These are the activations of a small neural network, seen along a few directions. Each row is one input.
In each table, some parts of the input vary, and every possible input appears once, in random order.
A made-up example of a description, with smaller parts first: line(6) and (point or (values(2) and ring(5)) or ring(11)).
Shared parts are said once, and a part with two or three values counts as separate values.

Other details of the inputs vary at random and push rows far along three fixed directions, the same in every table; ignore that.

A family of inputs:
row 1: [ 26 -42  50  28  -2  34 -15 -21  14  27  74  23]
row 2: [ -6   3  -7 -12   6   1  15   5  -7 -43  -8 -32]
row 3: [ 36  44 -21 -16  17  33 -19 -23  11  22 -14  -8]
row 4: [ -2  15 -23   8 -59  -4 -15 -15  13  69 -42  35]
row 5: [ 38   5   5  19  -5  60 -64 -17  17  70  50   7]
row 6: [  1   8  -4   1 -40   0 -16  -9  23  60  -9  12]
row 7: [-44  16 -47   5  22 -27  54 -19 -15 -47 -33  22]
row 8: [  5   5  -2 -20  22  18  13   7  -8 -56   9 -52]
row 9: [  4 -22  46   2  10   6   6   8 -14 -21  28 -12]
row 10: [-17 -56  67  15  -4 -39  16  19  -7 -13  33  11]
row 11: [ 12 -14  26 -19  26  39   3  26   4 -52  44 -47]
row 12: [-25  34 -46 -19   7   0  21   1   3 -28 -51 -16]
row 13: [ 20 -44  68  13 -14   5 -10  15  -7   7  51  13]
row 14: [  9   8   9  -6  36  33  14 -23   2 -22  62 -30]
row 15: [-22  46 -35 -17  22  -3  23  -5  -6 -23 -51  -5]
row 16: [ 48  54 -13  -3  27  72 -49  -7  11  41  65 -45]
row 17: [-16  46 -66   2  10   5  -4 -21 -17   3 -31  -5]
row 18: [ 31  -9   5  13 -48  13 -38 -10  30  76  -3  35]
row 19: [ -7  15 -20  16  25  -2   3   6 -24 -33   7 -21]
row 20: [ -5  41 -52 -17  15   4   8 -19   9 -22 -56 -27]
row 21: [ 11  28 -29 -30  22  36   3   9   4 -28  -3 -36]
row 22: [ 17  28 -18 -10  -5   4  -2 -11  -8  18 -19  10]
row 23: [-25 -42   6  31 -13 -27 -18  -7  -5   8  11  38]
row 24: [ 37 -38  69   9 -14  25 -22  13  -2  25  63   9]
row 25: [  2  16 -44  -7  -8 -13   1 -12   9   5 -50   5]
row 26: [-49 -45  33  22 -11 -71  42  13 -27 -44 -31  27]
row 27: [ 14 -28  13  14 -21 -27 -10  -3   2  41 -14  50]
row 28: [ 29   4  37 -15  49  49 -11  -4   3 -33  40 -50]
row 29: [  2  17   3 -11  40  10   8 -11  -3 -40 -13 -31]
row 30: [-12  -2  19   5 -11 -23   6  -3   3  22  -5  14]
row 31: [ 40 -38  32   7 -24  27 -37   4  21  47  37  10]
row 32: [ 32  47 -27 -35  40  41   0 -11 -14 -20   2 -42]
row 33: [ 17  89 -85   1   1  39 -32 -16   7  59 -31  13]
row 34: [ 34 -31  67   9 -18  31 -26   7   1  35  59   9]
row 35: [-16   1  -3 -15  14 -12  20   6   2 -42  -2 -40]
row 36: [-22 -60  38  25 -48 -43  11  17  -4   2  -3  32]
row 37: [ 17 -17  39   5 -13  14 -13  15   6  24  29  28]
row 38: [ -5 -32  18   5 -28 -29   3  13   9  12  11  10]
row 39: [-13 -22  15   5  -9 -51  19   8  -8  -1  -7  25]
row 40: [ 29  19  12 -26  18  48 -15   2  17 -10  47 -60]
row 41: [  0  11   3 -18  36   9  20  14 -11 -50   3 -19]
row 42: [-38 -41  12  25   5 -42  50 -11 -25 -51   9  23]
row 43: [ 18  39 -25 -26  30  19   8  -9 -16 -24 -11 -28]
row 44: [ 56  30   0 -17   3  76 -46 -16  32  37  30 -34]
row 45: [ 24   5   9   8 -16   2 -21 -14  12  45 -10  32]
row 46: [-12  14 -19   7 -36 -53   7 -11   4  51 -45  53]
row 47: [-23 -40  23  18 -48 -45   4   9  12  34  -7  32]
row 48: [ 26 -24  64   6 -13  42 -29  14  12  41  56  17]
row 49: [-34 -32  27   6   8 -61  37  13 -16 -41  -7   6]
row 50: [ 14  12   6   2  44  59 -20  16  -6 -19  58 -39]
row 51: [  7   9 -26 -17   0   8   5   0  -7 -12 -14 -20]
row 52: [-34  10 -46  16 -34 -40 -14 -21  -1  54 -23  51]
row 53: [-10  -5 -30   6 -22 -36   7  -7   8   5 -54  23]
row 54: [-11  -5   8   1  44  15  -3   6 -13 -42  55 -49]
row 55: [ -6 -21  -2   0 -19 -22  12   9  -8 -13 -13   4]
row 56: [-48 -16 -18  16  22 -29  21  16 -23 -53  -7   6]
row 57: [ -4  32 -46  -4 -14  -3  -4 -22  17  22 -61   4]
row 58: [ -5   1   2   0 -10 -35  11  -1  -2  16 -12  22]
row 59: [ 30 -12  32 -14  49  28  -2   4  -6 -46  38 -40]
row 60: [-46 -57  12  13 -17 -66  41  34 -11 -55 -27  27]
row 61: [ 17  -5  41  -2  29  30 -11  -4   5 -17  27 -28]
row 62: [-12  28 -39  -7 -23  -7   7 -13   2  13 -51   0]
row 63: [ 21 -32  43  -2   0  -4  -7  12  -2  18  47   5]
row 64: [-47 -66  46  29 -24 -72  34  29 -15 -19 -18  60]
row 65: [-17  -4  11 -10  19   7  21   7  -9 -62   0 -52]
row 66: [-10  48 -38 -14   8  -6  16 -20 -13  -5 -54  -4]
row 67: [ -9  26 -54  -5 -33 -24   9 -12  -1  20 -63  21]
row 68: [-53 -24  -9   4  36 -23  24  15 -28 -84  12 -10]
row 69: [ 26  10   1   2 -34  14 -24   1  13  73  -2  54]
row 70: [-18 -31   3   3 -23 -48  17  13   1  -3 -10  12]
row 71: [ -5  64 -72   1  22  17  -4 -19 -16   4 -33 -19]
row 72: [ 21  75 -55 -17 -19  31 -21 -23  16  75 -48  34]
row 73: [  7  51 -31 -21  -6  30 -13 -18  22  33 -14 -31]
row 74: [ 16  -8   5  11 -18 -18 -12  -9   6  37 -19  41]
row 75: [ -7 -16   1   5 -37 -31   1   4  13  30  -8  20]
row 76: [ 17  33 -46  35 -32  -1 -43 -20  13  89 -28  51]
row 77: [ 24 -49  68   6  -8  -5 -11  19   1  21  66  11]
row 78: [-16   6  -5 -11   4  13  10  11   6 -25 -12 -19]
row 79: [  8   0  27 -14  14  53  -9  15  13 -22  36 -43]
row 80: [ -8  -7  -7  34 -30 -21 -22   0   3  69  10  40]
row 81: [-11  -2 -24 -16   7  -5  18  16  -3 -30 -20  -9]
row 82: [ 10   4  24   1 -16   2 -13  -7  10  47  14  13]
row 83: [-24 -35  17   9 -24 -23  14  22   4 -13  -9  20]
row 84: [ 17  34 -31 -38  33  30   3  -3   5 -27  10 -64]
row 85: [-19  -4  -6 -11   7  -6  21  18  -1 -48 -13 -15]
row 86: [ -6  47 -61   6  38  10  -5 -18  -7 -13 -33 -21]
row 87: [-11   0  -3  -8  25   4  12  -3   5 -52 -17 -42]
row 88: [  8 -31  38  -1   7   1   4  24  -8 -13  30  15]
row 89: [-39  -2 -38  17 -18 -35   1 -14 -21   2 -24  34]
row 90: [ -2   1  -4 -19  33  -1  21  15 -16 -42  -2  -8]
row 91: [-27 -26  17   4  35 -45  37   6 -18 -76 -24 -10]
row 92: [ 22 -42  60  16 -21  32 -32   5  25  27  44  -6]
Each input here is: values(4) and (point or line(4) or (values(2) and line(9))).
Q: The inputs of row 85 and row 44 match in every part but the values(4) part. If row 60 is changed in the same way as row 85 into row 44, which row does it become?
A: row 53
Q: The inputs of row 6 and row 78 match in every part but the values(4) part. If row 49 is changed in the same way as row 6 into row 78, which row does it become?
A: row 72
Q: The inputs of row 48 and row 29 match in every part but the values(4) part. If row 69 is changed in the same way as row 48 into row 29, which row does it become?
A: row 74
Q: Change only the line(4) part in row 76. List by row number the other rows that result.
A: row 5, row 23, row 86
Q: A walk changes only the line(9) part. It starts at row 32 and steps to row 43. List the rest of the walk in order.
A: row 22, row 24, row 13, row 34, row 9, row 66, row 26
Q: Change only the values(2) part in row 87. List by row number the other rows that result.
A: row 29

A family of inputs:
row 93: [  2  21 -11   5  13   6 -22   8   3  16   5  -5]
row 94: [-25 -89  43  40 -49 -46   3  39  -5  17  27  80]
row 95: [ 31  31 -23 -24   3  -4   5 -25  12  11 -68  12]
row 96: [-28 -26 -20  33 -37 -50  18  13 -30  12 -31  78]
row 97: [  4  59 -38 -17 -17  49 -13 -30  19  34 -34 -25]
row 98: [-14   1 -31  -8  21 -18  25 -16  -7 -68 -49 -51]
row 99: [-33 -58  41  -1  -5 -52  42  19 -16 -62  24 -35]
row 100: [ 26  51 -22  -8  30  47 -37  -5  -3  30  16 -24]
row 101: [ 33  58 -19   1  27  47 -34  -7 -13  27  17 -24]
row 102: [ -2   7  -7 -39  26  -7  43  26 -17 -77 -38 -13]
row 103: [ 12 -33  21  35  -4 -18 -11 -15 -13   8  12  32]
row 104: [ 54 -37 101  -8  -1  35 -31  37  10  23  64 -10]
row 105: [ 14   2  11  10  -5  17 -33  16  18  38  23  -5]
row 106: [-25   8 -55   9 -24 -29   8   1 -16  21 -48  62]
row 107: [-29   0  17  12  46  -1  35  -2 -31 -75  12 -22]
row 108: [-41 -69  55  47 -42 -48   7  12   4  25  13  74]
row 109: [ -3 -23  29  11 -18  -8 -22  23   7   9  16  -9]
row 110: [ -3 -46  18  20 -26 -28  -9  -6  13   0  -8  15]
row 111: [  0  51 -47  -5   3 -18  13 -29 -18  24 -16  11]
row 112: [ 31  -2   4   4  22  34 -29 -19  16  10  28 -12]
row 113: [ 20 -47  67  -2 -21  14 -17  11  15  20  87 -20]
row 114: [-25 -31   1  -8  36  -1  33  37 -12 -91  20 -33]
row 115: [ 24  -8  52  -2 -11  71 -34  -2  27  26  64 -26]
row 116: [ -3 -40   9  24 -11 -27  -4  -5  16   6  -6  21]
row 117: [-26  24 -49   2 -19 -57  19 -24 -11  39 -41  45]
row 118: [ 15  35 -52 -16 -35  36 -25  -3  19  46 -20  13]
row 119: [  1  15  -6 -23 -27 -53  33  -7   1  29 -52  37]
row 120: [-22  20 -24 -12  20 -13  14  13 -13 -54 -36 -59]
row 121: [  4  57 -58 -23   0   2   3 -24  17  37 -18 -12]
row 122: [ -8  -6 -14  -2  61  -8  16 -16 -19 -74  -5 -33]
row 123: [-14  -1  28 -12  58  42  17   9   5 -79  44 -67]
row 124: [ 48  11   4 -23 -16  91 -40  10  15  26  50 -41]
row 125: [-30  17 -29 -17  34 -39  39  -7 -13 -50  -6 -23]
row 126: [ -8  20  -9  14  -9  17 -11 -21   3  45  -6  34]
row 127: [ 18  31  11 -17 -24  19   1 -14  17  49 -39  34]
Q: What do these inputs look like to the network?
A: values(5) and (point or line(6))
Q: The inputs of row 103 and row 96 match in every part but the values(5) part. If row 116 is changed in the same way as row 103 into row 96, which row does it become?
A: row 114
Q: Change only the values(5) part in row 95. List by row number the other rows that result.
A: row 102, row 104, row 119, row 127

A family of inputs:
row 128: [ -3 -11  25   6 -36 -34  12   3   1  33 -25  44]
row 129: [-13 -37  16  -2  18 -10  15  19   2 -62   4 -39]
row 130: [-29 -26  30   9  26 -21  19   6 -12 -58  38 -45]
row 131: [-16 -25   1  21 -20 -50  10   4  -5  13 -51  61]
row 132: [ 60 -16  80 -23 -12  71 -35   7  20  44  82 -21]
row 133: [-23 -25 -15  15 -47 -12  -7  28  -3  25 -14  44]
row 134: [  4 -16  27 -21  26 -10  23  16 -13 -60  25 -44]
row 135: [ -57  -25  -30   18   21 -100   61   13  -34  -89  -83   25]
row 136: [ 42 -29  37   3 -25  33 -37  10  15  34  36   3]
row 137: [-14 -25  26  -1  29 -35  21  18 -18 -53  18 -30]
row 138: [-49 -29 -21  17  14 -78  37  14 -24 -70 -61   3]
row 139: [ 11  71 -66 -32 -18  -1   7 -23  17  33 -59  -4]
row 140: [-20  -4   9  -7  41  14  25  23 -30 -59  51 -13]
row 141: [ 13  -8  27   2 -32 -17  -9   4   6  50  -3  36]
row 142: [  2  85 -92 -45  22  16   7 -26   3 -18 -95 -28]
row 143: [ 23 -16  32  10 -31  17 -21   4  13  41  -6  30]
row 144: [-33 -32   2  12   8 -17  12   1  -4 -51   1 -32]
row 145: [-15 -30  -6  15 -47 -46  11   8  11   9 -49  39]
row 146: [ 18  70 -73  -3  13  33 -31 -35  11  38 -36  -7]
row 147: [-13 -17  13  15 -47 -12  -7 -10  25  53  17  11]
row 148: [ -6 -11  40 -30  20   2  35  14   3 -62  12 -42]
row 149: [ -2 -20  33 -22  26  36   8  42 -16 -54  78 -51]
row 150: [ 29 -19  30   0 -28   8 -29   3  13  59  39   7]
row 151: [ 24 -17  52 -14  40  17   6  20 -11 -56  61 -55]
row 152: [-16 -15   4  29 -20 -40   1 -18  -7  35   4  49]
row 153: [ 26 -18  32  -1 -33  12 -23   4  24  58  38   4]
row 154: [ 32 -23  25  22 -10  19 -42   2  11  51  31  24]
row 155: [-33  -6  -3  -4  10 -18  26  35 -26 -46  15  -8]
row 156: [-37 -27 -15  27 -38 -33   4  32 -14   7 -24  52]
row 157: [ 27  75 -40 -48  -1  38  -7 -22  25  33 -31 -24]
row 158: [ -8 -20  21  13  44  19  -5   0  -5 -60  44 -46]
row 159: [-14 -25  -8  30 -20 -48  13  -7 -13  10 -42  66]
row 160: [ 31 103 -50 -49  65  67  16 -40  -5 -18 -21 -49]
row 161: [ 19  -9   9  15 -14  49 -38  24   1  42  48  28]
row 162: [ 41  76 -34 -39  62  82  -7 -20   4 -25 -13 -58]
row 163: [ -1 -14  34 -30  29  -7  24  16 -10 -58  18 -40]
row 164: [-14  33 -53   0 -16  16  -9 -26  25  19 -37 -18]
row 165: [  7  71 -75 -31  35  51  -4 -26  16 -28 -34 -75]
row 166: [-15 -25  17 -13   6 -13  20  16   6 -56 -21 -17]
row 167: [  2  -9  19  24 -21  -4 -24 -14  10  55  37  23]
row 168: [-43 -25 -24  16 -52 -31  12  30   3   9 -36  47]
row 169: [ 21  -7  32   6 -13   2  -7 -11   1  51  18  46]
row 170: [-21 -20  19   5  27 -28  20   9 -17 -54  23 -39]
row 171: [ -58   -7  -34    7   18 -115   73    7  -37  -75  -80   25]
row 172: [  8  68 -56 -19   9  38 -12   0  -6  36   3   5]
row 173: [ 23  -7  42  14   1  42 -35 -22  11  43  84   0]
row 174: [ -6  74 -84   3   9  25 -20 -54   9  29 -47   8]
row 175: [ -3 -23  11  22 -17 -21   1  -7  -4  26 -27  63]
row 176: [ 14  80 -74 -16  16   7  -5 -42  -2  43 -43  11]
row 177: [  1 -18  11  13 -39 -18 -14  -6   9  55  14  16]
row 178: [ 16  -8  16  15 -19 -16  -2 -11  -5  48   9  51]
row 179: [ 11 -19  12  33 -16  12 -33 -17   6  43  23  37]
row 180: [ 17  75 -64 -15  11  36   0 -41   4  32 -70  21]
row 181: [ 28  73 -45 -51  40  68  -3 -19   9 -33 -35 -63]
row 182: [  8  47 -55   3   0  21 -25 -23   9  27 -34 -14]
row 183: [-19 -37  12   7  20 -10  10  11  -9 -62  12 -41]
row 184: [-29 -30  15  19  24  -9   8   5  -8 -63  16 -39]
row 185: [ 30  43 -17 -32  -4  60 -13 -12  29  13 -24 -25]
row 186: [ 14  -5  29   6 -23 -12   3  -3   3  51  -4  46]
row 187: [-23 -20  22  -6  25  -7  19   2  -7 -56  39 -59]
row 188: [-24 -12  12 -20  14  13  28  39  -9 -58  41 -40]
row 189: [ 10 -20  46  -1  52  16   0   9 -11 -52  77 -55]
row 190: [-34 -24  -6  18 -44 -60  20  -2   8  24 -26  26]
row 191: [ -1 -23  14  16 -33 -26  -9   7   4  26 -34  45]
row 192: [ 14  -8  25   6 -20 -19  -5   0   3  52   0  46]
row 193: [-12 -23  -6  -1  13 -21   9  10  -8 -42 -17 -22]
row 194: [ 64 -17  67   0  13  59 -51   6  13  51 106 -18]
row 195: [ 59 -24  55   6  -6  61 -51  13  14  32  68 -13]
row 196: [-41 -10 -36  29 -28 -32   9  10 -18  16 -34  79]
row 197: [ -6 -27   0  31 -16 -29  -9  -8  -5  28 -15  56]
Q: The inputs of row 167 and row 158 match in every part but one. If row 149 is changed in the same way as row 167 into row 158, which row does it become?
A: row 133
Q: The inputs of row 128 and row 143 match in every part but one. If row 189 is changed in the same way as row 128 into row 143, which row does it become?
A: row 146
Q: What do these inputs look like to the network?
A: values(2) and line(5) and (point or line(6))
Q: A walk changes only the line(6) part. It starts at row 164 and steps to row 165. List the rest of the walk in order.
A: row 129, row 145, row 166, row 185
Q: A walk changes only the line(5) part. It starts at row 176 and steps to row 194. List the rest of the walk in order.
A: row 137, row 150, row 153
Q: Change only the values(2) part in row 171. List by row number the other rows that result.
A: row 135
